A small network was shown many inputs. Here are its activations along a few directions, one row for each input.
Each table varies a few parts of the input and shows all the possible inputs, shuffled.
A made-up example of a description, with smaller parts first: one of 5 places around a ring, together with either a single point or (one of 2 separate values, together with one of 4 places along a line) or one of 9 places around a ring.
Shared parts are said once, and a part with two or three values counts as separate values.

Other details of the inputs shift rows strongly along two fixed directions, in all tables alike. That doesn't count.

Rows:
x1: [ 27 -11 -10 -45  17  33 -10   4 -50 -23 -19   4   8]
x2: [ 40   1   6  -7  30  26   0 -16  11  25 -15  14  24]
x3: [-26   7   6  35 -43 -28  16  -1  30   5   9   6  -3]
x4: [ 24  -2   6  -1   1   0   9 -22   4   6  -1   3   5]
x5: [-25  11   3  14 -16 -18  16  18   3  -1   3   5  -6]
x6: [  9  -1   6 -23  -9  -3   8   3 -26 -24 -13  -4  -7]
x7: [ 18 -13 -19 -43  21  45 -25  29 -33  16   9  11  21]
x8: [ 38  -7  -7 -28  17  37 -22 -12  -8  25 -11   2  32]
x9: [22  2 -6 -3 59 49  1  8 23 45  5 23  9]
x10: [-21 -19  -3  30 -17 -46 -12  10  -1 -31   5 -31   0]
x11: [-25  -4  -8   6 -14 -16  -9   9 -15 -26   6   5  -3]
x12: [ 17  18  -5 -11   4   5  -2   3  -2  27  -8 -14  14]
x13: [-32  42  27  60 -43 -76  37 -10  30  15   3 -25 -28]
x14: [ -2   6  11  -4 -21 -21  12  -2 -23 -25   7 -18 -17]
x15: [ 47  22  -4 -13  50  33   1   3   6  44 -10   9  18]
x16: [-13 -26  -1 -21 -24  -6  -1  22 -54 -34  15   3 -21]
x17: [-10   6  11  11  -8 -16  20 -22  10 -17  -7 -11 -23]
x18: [ 23  14  20  19   6  -2   9 -20  29  25   0  -2   8]
x19: [ 20   8  11   0  26  20   5 -15  11   8  -4  -6 -11]
x20: [-11  -2  -8  -2 -37 -34 -11 -10 -24 -52   1 -16 -17]
x21: [-27   3  -3  19 -14  -4  11   4  12  -6   2   2 -18]
x22: [  9 -18   1 -28  36  48  -4  11  -5   0  -4  19   1]
x23: [-20  25  -1  22 -26 -53  -4 -14  24   5   1 -23  -4]
x24: [ 18   2  -1  -5 -11   8  -6 -17   7   9  -7  -6  11]
x25: [-36  13   9  31 -13 -47   7   6  27  -4  14   4 -10]
x26: [ -3 -12  -6 -17 -22   4   0 -13 -27 -48  -7 -13 -25]
x27: [ 22  18   3  -5  18   7  11   0  -1  14 -10  -1   6]
x28: [ 22   3   7   0   6  14   3 -21   8   9 -15   5  16]
x29: [-5 19  8 11  9 -2 15 23 25 28 -1 14  3]
x30: [ 10 -54   3 -46 -11  30 -16   9 -54 -47  20  14   0]
x31: [ 40  13  -2  -5  58  41   1 -14  23  38 -14   8   6]
x32: [-32   3   4  28 -43 -35  10  -3  26  18  12  -3   2]
x33: [ -4 -40 -10 -15 -25 -10  -4  25 -57 -52   5 -29  -3]
x34: [  3  24  -1  14  11   7   6 -17  35  25 -14 -14  -9]
x35: [ 21  19   5  20  -6   3   5 -17  29  24 -12  -1  15]
x36: [ -6   1 -11   0  17  25  -3   8  16  23   0   8  -1]
x37: [ 0 20 10 18 11  0 11 23 20 32 13  7  1]
x38: [-45  10   4  26 -26 -25  13  -1  27  12  10 -12 -17]
x39: [-17  -3  -9   1   7  17   1   2   8  15   1  -1  -2]
x40: [  4 -15 -10 -36 -34   0  -5   5 -62 -59   0 -15 -15]
x41: [ -2   8   8  20 -31 -19  14 -25   3 -11  -7  -9  -1]
x42: [ -7   0  -1  -4 -14 -25  -6 -12 -14 -40  -6  -8  -8]
x43: [ -9 -10   7   8  19  12   4   5   4  15   3   9 -15]
x44: [ 14  19  10  18  24 -16  -9  -9  22  25  -4  -3   1]
x45: [-28  15  13  27  -5 -37   4  10  37   7   4   8  -4]
x46: [ 16  -5  -3 -21  28  36  -3 -17 -14 -11 -22   2  -1]
x47: [-22  -2   6  19  -2 -30  -8  10   3   3  14   6  -9]
x48: [ 5  0  5 19  8  1 13  0 31 33 12 21 11]
x49: [ 24 -14 -15 -16  25  48 -16   6   4  41   0  20  36]
x50: [-13  11   9  19  23  10  18   2  35  25   3  11  -6]
x51: [-11 -46 -16 -37 -34  11 -16   5 -48 -45  15   8   0]
x52: [ 34   8 -19 -23  41  28 -30  -5   1  28 -11  -1  29]
x53: [-35  31  13  54  -5 -16  29   0  54  33  -5   1 -11]
x54: [-12  -1  -1   2 -20  -6  12 -20 -16 -35 -12 -15 -24]
x55: [-15  34   2  22 -34 -39  17  -4  17   8  -2 -23 -13]
x56: [ -7  -3  11   5  19  19   6   6  12   8  12   5 -12]
x57: [  5 -20  -1 -14   5  28  -5   5  -7  -2   0  24  17]
x58: [ -2 -43   2 -35 -19  16  -2   6 -34 -43   9  19  -1]
x59: [ -5 -42   2  17 -31 -21   5  -2 -12 -30   5 -27  10]
x60: [ 23 -47  -1 -37  15  44 -20   8 -43  -5   7  24  12]
x61: [ 41   4   1 -20  49  26 -26  -2  -1  10   0   4  15]
x62: [-13 -40 -23 -48 -14   7 -38  17 -56 -59  16   4  -6]
x63: [-25 -29   7  -3 -42 -21  15  -3 -18 -40  16   9 -10]
x64: [  5   0  -7  -1  32   5 -14  14   9  17  12  20   9]
x65: [-15  -6 -12  -2 -13 -11 -17  16  -9 -23   9   7  -3]
x66: [-18 -39 -14 -38 -12   0 -23  12 -56 -66  10   9  -7]
x67: [ 31   8   3 -18  41  19 -19  -2  13  10 -17   9  17]
x68: [ 26 -14  10 -21   2  16   0 -15  -8 -11 -14   6  11]
x69: [  1   2  -9  -8   7  21   0  24 -20   4  -2  12   9]
x70: [  8  31  -5   8   1  -6   9  -1  15  36 -10 -14  12]
x71: [ 4  8 -1 -3 20 15  7 23  2 21  5 16  9]
x72: [ 20   9  18  21   5  -6   8 -21  21  32  -6   0   5]
x73: [  0  10 -12  -2   7  11  -1  23   4  32   2   5  14]
x74: [-2  7  6 24  0 12  8  2 28 29 -1 17 20]
x75: [-11 -38 -20 -49 -10   8 -39  16 -53 -44  19   1   4]
x76: [-6 22 -8 14 -1 -3  5 23 22 36  5  4  5]
x77: [ 14 -21  -5  11  38  28  -6   7   9  13 -10 -19   9]
x78: [-25  20   5  22 -26 -33  16 -23  26   7  -7 -27 -19]
x79: [-42  -4   7  16 -20 -17  20  -2   6 -24   1   1 -25]
x80: [ 24  11  -5 -17  11  26  -2   2 -27  -3 -13  -4  11]
x81: [-3 14 10 19 25 -8 -9 15 33 26 16 10  6]
x82: [  5  18  14  13  19   2  16 -16  36  16 -22  -1 -10]
x83: [ -8   4  15  16  -9 -19  13 -20   3  -7  -4 -15 -30]
x84: [-29  24   1  33 -33 -32  19  18  18   7   8  -2 -11]
x85: [-29   3 -10  12 -14 -27 -10   9   8   2  11  -3   3]
x86: [ 29   4 -14 -20  40  46 -10 -13   4  30 -20  -4  13]
x87: [ 15   0  -3  -5 -11   5  -3 -21   2  12  -7  -9  17]
x88: [-25   5   2  16 -27 -36  22  14  -5  -9  19   2 -21]
x89: [ -8  15  -5   9 -16 -31 -10 -11  11  -9   0 -17  -6]
x90: [ 32  12  -3 -11  49  15 -18  -6  11  18 -13  10  21]
x91: [ -8 -11  -2 -11 -24 -40  -4 -14 -31 -55  11 -11 -22]
x92: [-12  -5  -5  -7 -29 -26  -9 -14 -34 -56  -1 -15 -13]
Each input here is: one of 4 separate values, together with either a single point or (one of 2 separate values, together with one of 11 places along a line).
Question: The inputs of x54 and x92 match in every part but the choice among 4 separate values. If x43 is changed in the same way as x54 into x92, which row does it become?
Answer: x47
Question: The inputs of x26 and x20 match in every part but the choice among 4 separate values. If x39 is changed in the same way as x26 into x20, which row does it become?
Answer: x85
Question: The inputs of x5 and x79 match in every part but the choice among 4 separate values. If x15 is changed in the same way as x5 into x79, which row does it become?
Answer: x31
Question: Change only the choice among 2 separate values in x12. List by row number the other rows that result.
Answer: x7
Question: Change only the choice among 2 separate values in x15. List by row number the other rows that result.
Answer: x88
Question: Change only the choice among 4 separate values in x42. List by row number the other rows that result.
Answer: x1, x28, x46
Question: Start at x60 and move only the place on the line of 11, one step at a time. The first step leads to x30. Which rows follow, in order?
Answer: x48, x63, x58, x57, x74, x3, x51, x49, x32

Rows:
x93: [ 45  19 -11 -24  52  32 -19   8   1  22 -13   8  21]
x94: [ 17  17  -2  -7  15  30  -3 -17  19  21 -22   3   9]
x95: [  7  42   1  32   7   4  16 -11  50  66 -11  -8  17]
x96: [ -1 -19  -1  -5 -18 -13  -6 -20 -21 -38  -4 -21  -4]
x97: [-12 -16  -5   3 -16 -15 -17   7  -8 -13  13  -2  -2]
x98: [ 21 -12   0  -1  32  36  -6  16  12  29   5  25  24]
x99: [-20   2  12   7 -48 -44  14  -6   0 -11  11  -5  -2]
x100: [-38  19   1  26 -28 -56  13   9  12 -18  13  -7 -29]
x101: [-15  12   5   6 -41 -36  14  -2 -21 -34   5 -24 -29]
x102: [-35  26   9  36 -24 -39  19  16  23   2   8 -10 -22]
x103: [-38  19   5  37 -23 -56   4   3  25   0  11  -3 -10]
x104: [  7 -12 -10 -27  -8 -12 -21  -7 -41 -42   2  -6   3]
x105: [ 9 -3 -5 -1 37 24 -6  1 24 25 -5  3  5]
x106: [-3 16  5 39 30 -1 -1  1 56 49 -5 -1 18]
x107: [ 39 -13  -6 -34  44  44 -18 -14  -8   6 -22  -4  13]
x108: [ 17 -12 -18 -31  33  59 -20   4  -8  11  -7  20  11]
x109: [ -5 -38 -17 -44 -10  22 -12  27 -67 -39   8   1  -9]
x110: [-35  16  23  38 -13 -37  28  -6  29  -3   9  -2 -31]
x111: [  3 -32  -7 -28 -32 -14 -25 -10 -49 -55   4 -15  -2]
x112: [ 28  15  19   1  38  20   9 -16  13  20 -12   7  -3]
x113: [-27   3  20  43 -58 -57  31 -15  16 -19   9 -11 -12]
x114: [  0 -48  -6 -40  -7  30  -3   5 -55 -50  12  20 -14]
x115: [ -1  10 -10   6  23  31   1  11  22  45  -2  11  21]
x116: [ 16  -6  -2 -15  26  31 -14  22  10  37   9  26  29]
x117: [ 15  25  16  32   7   0  28 -17  41  40  -9  10   0]
x118: [  6 -31 -13 -48 -21  16  -6  13 -75 -51  -5 -14  -4]
Question: What do these inputs look like to the network?
Answer: one of 2 separate values, together with either one of 4 places along a line or one of 9 places around a ring
Question: The inputs of x105 and x107 match in every part but the choice among 2 separate values. If x98 is changed in the same way as x105 into x107, which row does it become?
Answer: x113
Question: Start at x111 and move only the place on the ring of 9, one step at a time. The first step leads to x96. Which rows follow, in order?
Answer: x107, x94, x95, x118, x101, x93, x104
